These are the activations of a small neural network, seen along a few directions. Each row is one input.
In each table, some parts of the input vary, and every possible input appears once, in random order.
Descriptions start from the smaller parts, as in this example, which fits no table here: one of 3 separate values, together with either a single point or one of 11 places around a ring or (one of 4 places along a line, together with one of 8 places around a ring).
Shared parts are said once, and a part with two or three values counts as separate values.
(in the rows, 128 means zero)

Other details of the inputs shift rows strongly along two fixed directions, in all tables alike. That doesn't count.

Table:
row 1: [118 138 212 139  98 175 160 122 119 127 100 198  94 144]
row 2: [139 104 147 170 116 128 130 117 114 164 130 176 186 132]
row 3: [132 118 157 145 133 133 128 115 124 140 131 171 153 135]
row 4: [124 113 104 136 152 108 129 139 136 135 140 131 165 116]
row 5: [146  94 113 174 110 111  94 108 123 169 140 168 219 139]
row 6: [131 164 137  92 112 162 147 153 114 132 130 109  32 142]
row 7: [111 166 129 102 136 146 152 138 145 115 122 111  58 122]
row 8: [130 138 120 110 155 128 142 147 125 129 144 111 105 125]
row 9: [127 130 138 119 126 146 131 147 110 138 125 128 103 145]
row 10: [126 101 119 169 136 107  81  99 133 149 135 148 216 136]
row 11: [122 105 160 149 123 134 123 126 114 136 113 185 176 144]
row 12: [138 122  81 110 130 105 102 118 142 110 135  56 148 111]
row 13: [122 123 174 163 109 137 135  99 132 147 114 187 162 134]
row 14: [129 121  80 108 126 104 102 120 143 106 133  63 152 113]
row 15: [118 108  61 131 167  92 114 150 152 121 146 106 174 108]
row 16: [127 167 147 106 135 150 150 131 134 122 132 111  59 132]
row 17: [126 145 119  89 108 137 139 132 135  98 115  76  82 118]
row 18: [146 120 156 134  93 135 137 100 125 130 110 125 144 120]
row 19: [118 135 106 111 151 122 135 146 149 110 135 126 113 120]
row 20: [121 121  62 118 176  92 115 140 160 121 153  98 154 109]
row 21: [136 140 115 114 124 107 149 127 124 108 128  82  85 108]
row 22: [118 143 111 102 159 131 108 143 135 107 139  92  99 134]
row 23: [115 104 146 178 114 119  94  94 133 142 113 186 221 139]
row 24: [132 129  79 136 130 114 138 136 143 149 147 117 137 111]
row 25: [119 140 220 137  99 180 144 119 108 123  98 198 100 154]
row 26: [129 113 165 145  95 123 133 106 103 114 101 146 130 134]
row 27: [123 142 157  99 138 155 136 154 108 121 122 128  79 147]
row 28: [137 114  81 126 142  85 101 117 124 108 142  63 139 115]
row 29: [129  98 111 182 102 116 123 110 133 163 126 184 208 119]
row 30: [125 133 100 117 162 116 119 129 149 122 151 100 123 125]
row 31: [141 132  87 134 131 116 132 131 136 151 151 115 135 119]
row 32: [123 173 174  89 131 172 176 149 130 112 121 124  18 132]
row 33: [129 112 173 166  95 153 153 126 112 152 106 202 151 134]
row 34: [143 113 141 149 112 108 130 102 111 127 123 121 144 117]
row 35: [120 141 216 139  96 172 132 109 105 137 101 186 105 157]
row 36: [133 109 130 146  92 117 129 101 136 122 108 134 184 115]
row 37: [123 134  90 108 169 115  99 139 141 119 153  82 123 129]
row 38: [128 132  99 102 168 115 104 145 135 120 151  99 113 130]
row 39: [136 117  73 126 157 105 103 145 131 144 152  94 155 127]
row 40: [136 132  68 106 132 100 128 124 157 110 133  55 134  98]
row 41: [134 118 184 136 121 149 128 130 100 145 123 174 140 149]
row 42: [126 135  90 121 123 126 127 143 136 135 137 116 112 127]
row 43: [116 139 100 100 160 122 116 149 144 103 136 112 107 128]
row 44: [128 120  90 136 143 116 136 143 137 145 142 118 145 113]
row 45: [123 158 140  95 126 165 159 166 116 119 118 116  38 137]
row 46: [123 162 163  81 140 163 138 154 116 107 123 124  36 147]
row 47: [134 133 196 138  80 140 165 110 100 117  96 163  95 128]
row 48: [132  94 126 159 111  92  98  97 112 122 120 128 191 128]
Description of these inputs: one of 6 places around a ring, together with either one of 2 separate values or one of 6 places along a line.
- The inputs of row 7 and row 10 match in every part but the place on the ring of 6. If row 19 is changed in the same way as row 7 into row 10, which row does it become? => row 38
- The inputs of row 43 and row 46 match in every part but the place on the ring of 6. If row 23 is changed in the same way as row 43 into row 46, which row does it become? => row 35
- A walk changes only the place on the line of 6. It starts at row 24 and steps to row 44. List the rest of the walk in order. => row 4, row 20, row 32, row 13
- A walk changes only the place on the ring of 6. It starts at row 34 and steps to row 21. List the rest of the walk in order. => row 47, row 26, row 48, row 28
- Change only the choice among 2 separate values in row 14. List by row number the other rows that result. => row 48
- Which other rows agree with row 16 in the place on the ring of 6? List them by row number. => row 2, row 3, row 8, row 18, row 30, row 31, row 34

Table:
row 49: [108 146  88  77 204 133 118 193 142 119 155  77  84 129]
row 50: [116 143  99 105 150 119 114 134 139  99 134  59  95 120]
row 51: [137 130  76 132 119 105 129 125 143 139 150  93 146 101]
row 52: [129 139  75 109 128 128 162 151 143 122 135  80  72 107]
row 53: [132 145 171 134  95 149 165 122 111 132 112 134  78 130]
row 54: [133 108 149 138 103 139 116 101 133 123 113 154 183 135]
row 55: [ 93 120  93 154 141 103  92 117 149 124 125 154 196 129]
row 56: [139 101  89 149 156  82  85 123 111 128 141 112 184 133]
row 57: [143 140 123 130 105 138 152 143 109 152 136 112  85 128]
row 58: [123 113 111 141 135  97  97  94 144 123 132 101 190 122]
row 59: [142 116 186 178  61 158 159 103  98 165 110 192 148 135]
row 60: [122  92 112 154 165 130  88 143 127 162 145 173 236 148]
row 61: [122 141 139 121 134 130 139 127 127 105 117 102  97 116]
row 62: [118 127  90 144 184 112 119 138 164 143 163 155 148 131]
row 63: [121  89  96 151 143  90 105 122 130 106 134 134 192 120]
row 64: [126 145 171  92 118 149 166 136 116  94 116 138  54 127]
row 65: [147 116  58 135 139 100 113 150 120 151 158  92 140 120]
row 66: [144 144 139 114 123 135 139 128 105 136 135 122  90 130]
row 67: [139 125  59 117 160  91 111 149 123 128 152  68 115 120]
row 68: [135 145 186 112  94 161 137 115 119 127 111 134  98 142]
row 69: [143 129  83 121 127 116 126 140 120 152 155 104 125 117]
row 70: [143  94 117 171 100 108 131 105 140 155 118 169 215 107]
row 71: [139 156 153 105 111 144 159 125 114 129 126 116  64 128]
row 72: [130 120 175 134 112 126 111 101 111 135 117 145 146 143]
row 73: [108 143 167 133 164 157 117 135 144 129 136 180  99 147]
row 74: [139 109 140 147 113 124  89 113 113 144 124 131 171 152]
row 75: [133 156 164 103 122 140 147 122 110 115 121 118  69 132]
row 76: [137 104 158 169 102 120 140  88 136 144 114 171 197 116]
row 77: [128 122 148 145 125 114 118 113 107 128 116 129 136 137]
row 78: [135 149 110  91 136 137 123 131 147 104 133  74 101 120]
row 79: [118 132  77 103 188 117 137 180 141 151 161 103 128 124]
row 80: [139 104 158 167  82 151 157 119 107 155 109 192 145 132]
row 81: [103 164 125 110 125 146 163 147 139 125 116 138  58 126]
row 82: [141 135 157 116 109 139 112 115 120 139 121 124 124 149]
row 83: [136 133 208 157  81 165 172 107 110 139  93 179 112 134]
row 84: [132 108  97 130 128  94 129 129 143 124 135 129 164 109]
row 85: [137 162 129  99 130 140 162 147 113 121 128  83  36 130]
row 86: [126 123 154 129 107 159 123 121 125 120 108 138 127 140]
row 87: [113 161  90  95 189 142 108 161 158 120 167 111  83 141]
row 88: [148 118 193 164  65 154 148 101  96 171 112 201 146 136]
row 89: [137 100  76 162 120 107 129 119 143 154 137 115 182 108]
row 90: [122 109 128 139 137 111  92 116 119 125 127 107 156 139]
row 91: [133 130  76  91 142 115 104 145 146  97 146  83 129 122]
row 92: [127 123 164 141  96 147 166 123 123 126 105 152 108 127]
row 93: [114 117  92 130 152 106  95 122 150 108 132  81 159 115]
row 94: [115 152 157  91 126 159 151 141 125  92 109 103  47 132]
row 95: [130 147 153  87 117 165 141 148 112  99 116 115  47 147]
row 96: [127 154  96  93 156 112 138 131 151  90 135  65  89  99]
row 97: [125 113 177 121 110 136 129 120 121 106 111 169 139 134]
row 98: [124 152 145 111 128 137 148 130 118 105 120  93  64 127]
row 99: [126 133 106 115 128 129 106 128 134 116 135  81 119 133]
row 100: [114 129 167 153 161 138 120 126 139 136 143 205 137 146]
row 101: [ 97 114  65 158 155  77  93 121 160 127 123 143 210 117]
row 102: [127 134 209 135  90 149 161 108 118 112  94 186 121 129]
row 103: [126 130 119 128 133 105 127 102 136 115 129 104 142 114]
row 104: [144 129 209 124  89 162 123 113  89 147 109 179 114 166]
row 105: [122 105 146 141 119 118 117 100 139 112 111 148 186 124]
row 106: [143  87 110 166 102 101 123 118 135 158 129 172 215 110]
row 107: [126  86  92 158 126  97 121 125 132 129 135 139 188 117]
row 108: [139 140 186 115 116 144 138 121  93 129 117 152  86 143]
row 109: [112 122  52 152 133 101 123 136 160 155 131 140 171 111]
row 110: [132 164 125 107 119 135 158 124 132 116 133  93  72 112]
row 111: [112 160 137  83 181 151 156 188 123 127 143 117  58 135]
row 112: [125 155 107  99 161 159 165 191 131 163 148 121  69 128]
row 113: [139 130  82 106 154 117  81 156 118 116 146  68 108 136]
row 114: [108 130 186 152  88 165 122 111 117 144  94 222 153 157]
row 115: [133 116 204 158  82 170 122  98 108 138  99 184 160 150]
row 116: [124 102 118 149 138 100  97  92 151 122 125 118 214 115]
row 117: [128 102  91 131 159  92  74 133 115 123 141  91 169 137]
row 118: [114 128 116  96 144 128 123 147 132  91 127  97  85 128]
row 119: [133 144  97  87 164 111 105 140 123 112 143  69  93 130]
row 120: [127 123  60 146 179 112 114 149 165 157 175 147 163 124]
row 121: [135 151 169 115  99 149 174 130 133 116 108 142  82 115]
row 122: [143 112  95 148 115 108 136 114 147 147 135 124 179 102]
row 123: [118 127 174 134 109 141 149 121 119 109 102 151 108 130]
- Describe the family of inputs behind these rows. => one of 5 places along a line, together with either one of 3 separate values or (one of 2 separate values, together with one of 6 places along a line)
- The inputs of row 105 and row 54 match in every part but the place on the line of 5. If row 93 is changed in the same way as row 105 into row 54, which row does it become? => row 115
- The inputs of row 64 and row 84 match in every part but the place on the line of 5. If row 111 is changed in the same way as row 64 into row 84, which row does it become? => row 79
- Change only the place on the line of 6 in row 52. List by row number the other rows that result. => row 57, row 59, row 65, row 80, row 89

Table:
row 124: [123 164 160 106 136 179 157 160 125 145 133 158  52 147]
row 125: [126 132 200 137  96 159 145 112 113 126 102 181 116 141]
row 126: [137  98 106 155 128 100 100 110 125 142 137 127 199 125]
row 127: [121 105 129 168 136 132 108 128 133 166 137 197 201 144]
row 128: [134 119 205 151  90 158 132 107  99 141 105 189 138 151]
row 129: [137  99 150 172  96 117 125  95 120 148 116 172 195 125]
row 130: [123 131  85 110 153 108 105 137 139 115 141  82 127 124]
row 131: [138 129 175 140  87 148 150 116 107 137 108 159 114 134]
row 132: [131 122  68 122 138  97 118 132 141 124 141  78 142 110]
row 133: [124 156 174  99 118 164 151 139 114 111 114 128  49 140]
row 134: [133 125  55 109 158  94 105 141 140 117 152  57 133 113]
row 135: [122  94  63 153 150  76  89 111 157 127 141 111 224 111]
row 136: [122 116 121 156 146 131 113 133 136 163 144 179 178 140]
row 137: [138  94 159 168  99 125 111 102 106 148 116 174 199 139]
row 138: [130 158 114  93 129 136 154 143 136 110 129  83  58 114]
row 139: [126 107 142 158 116 118 118 103 133 134 119 160 185 127]
row 140: [126 127  43 112 153  90 116 139 153 115 148  56 135 103]
row 141: [126 141  62  95 166 103 109 147 145 112 152  49 102 117]
row 142: [130 128 190 138 102 156 130 115 105 132 110 172 123 148]
row 143: [121 100  92 150 140  93  96 112 146 124 133 127 206 119]
row 144: [133  89  68 155 137  79  89 113 138 140 143 108 224 116]
row 145: [130 157 164  98 118 161 148 142 111 116 119 117  48 140]
row 146: [139 126 210 155  73 162 159 102 101 143  97 194 123 137]
row 147: [133 148 138 111 111 143 156 135 122 119 120 112  72 122]
row 148: [139  97 159 171  99 122 118  97 110 151 118 172 196 134]
row 149: [120 158  95  88 145 128 146 149 146 100 132  68  63 112]
row 150: [142 111 206 160  80 155 136 104  92 147 102 194 151 148]
row 151: [125 157 176 102 115 161 156 132 121 112 112 135  58 135]
row 152: [120 133  64 109 156 100 120 138 155 106 141  69 125 107]
row 153: [125 104 107 152 133  99 108 108 144 129 131 133 195 119]
row 154: [136  95  95 155 126  93  99 110 130 140 137 122 205 121]
row 155: [126  98 126 168 119 105 112  99 137 138 123 156 210 121]
row 156: [118 111  68 146 168 107  96 143 154 156 159 141 193 129]
row 157: [123 102  87 144 151  91  90 115 144 127 141 112 195 122]
row 158: [140 100 155 172  94 121 126  97 115 150 116 171 190 129]
row 159: [124 139  84 103 158 110 109 139 140 113 145  75 109 123]
row 160: [128 129 213 149  83 165 157 106 109 132  95 194 120 140]
row 161: [121 129 169 139 142 152 142 144 115 146 128 191 122 146]
row 162: [121 129 148 143 133 155 129 142 127 157 131 187 139 146]
row 163: [137 160 170 103  98 164 170 137 109 121 112 123  39 131]
row 164: [135 122 173 149  94 142 147 108 118 137 110 166 136 128]
row 165: [117 153 101  94 176 137 141 176 135 123 149 112  67 130]
row 166: [134 130 210 144  93 163 141 111  98 140 106 181 114 150]
row 167: [126 152  80  86 164 115 117 150 140 106 148  56  75 121]
row 168: [118 147 105 101 176 133 138 172 135 129 151 121  80 131]
row 169: [136 157 168 100 104 163 161 140 104 120 115 119  43 135]
row 170: [133  99 153 170  96 121 125  97 123 144 113 176 196 126]
row 171: [125 156 117  88 145 137 130 148 128 109 136  83  60 131]
row 172: [131  98  85 157 125  90 108 110 141 136 135 122 204 111]
row 173: [135 153 107  97 128 130 147 142 129 116 133  78  65 117]
row 174: [117 156 128  94 167 151 151 174 128 123 140 128  54 135]
row 175: [124 105 103 152 131 100 109 109 145 130 129 130 196 117]
row 176: [126 135  77 108 140 109 129 139 146 112 136  76 113 109]
row 177: [125 127  46 111 155  90 116 139 156 112 147  59 136 103]
row 178: [134 133  73 106 148 105 120 139 137 119 146  64 113 114]
row 179: [127 151 107  89 144 132 129 149 128 110 136  75  68 128]
row 180: [122 140  82 100 158 107 121 137 152 105 142  74 108 113]
row 181: [122 151 149 102 124 148 145 136 127 109 118 120  75 130]
row 182: [139 155 165  99 112 160 153 139 105 121 119 113  48 136]
row 183: [121 131  76 104 160 104 108 141 145 107 141  74 123 119]
row 184: [126 157 178  99 119 165 152 137 115 112 114 130  48 140]
row 185: [128 122 203 144  99 158 134 110 106 130 105 185 130 149]
row 186: [118  93  93 165 170  95  98 134 141 155 153 169 219 131]
row 187: [125 121 169 146 104 139 136 110 123 127 109 168 145 132]
row 188: [124 161 176  99 110 165 165 137 121 110 108 130  45 132]
- Describe the family of inputs behind these rows. => one of 5 places along a line, together with either one of 2 separate values or one of 11 places around a ring
- The inputs of row 150 and row 126 match in every part but the place on the line of 5. If row 169 is changed in the same way as row 150 into row 126, which row does it become? => row 148
- Change only the choice among 2 separate values in row 136. List by row number the other rows that result. => row 186
- Change only the choice among 2 separate values in row 162. List by row number the other rows that result. => row 174
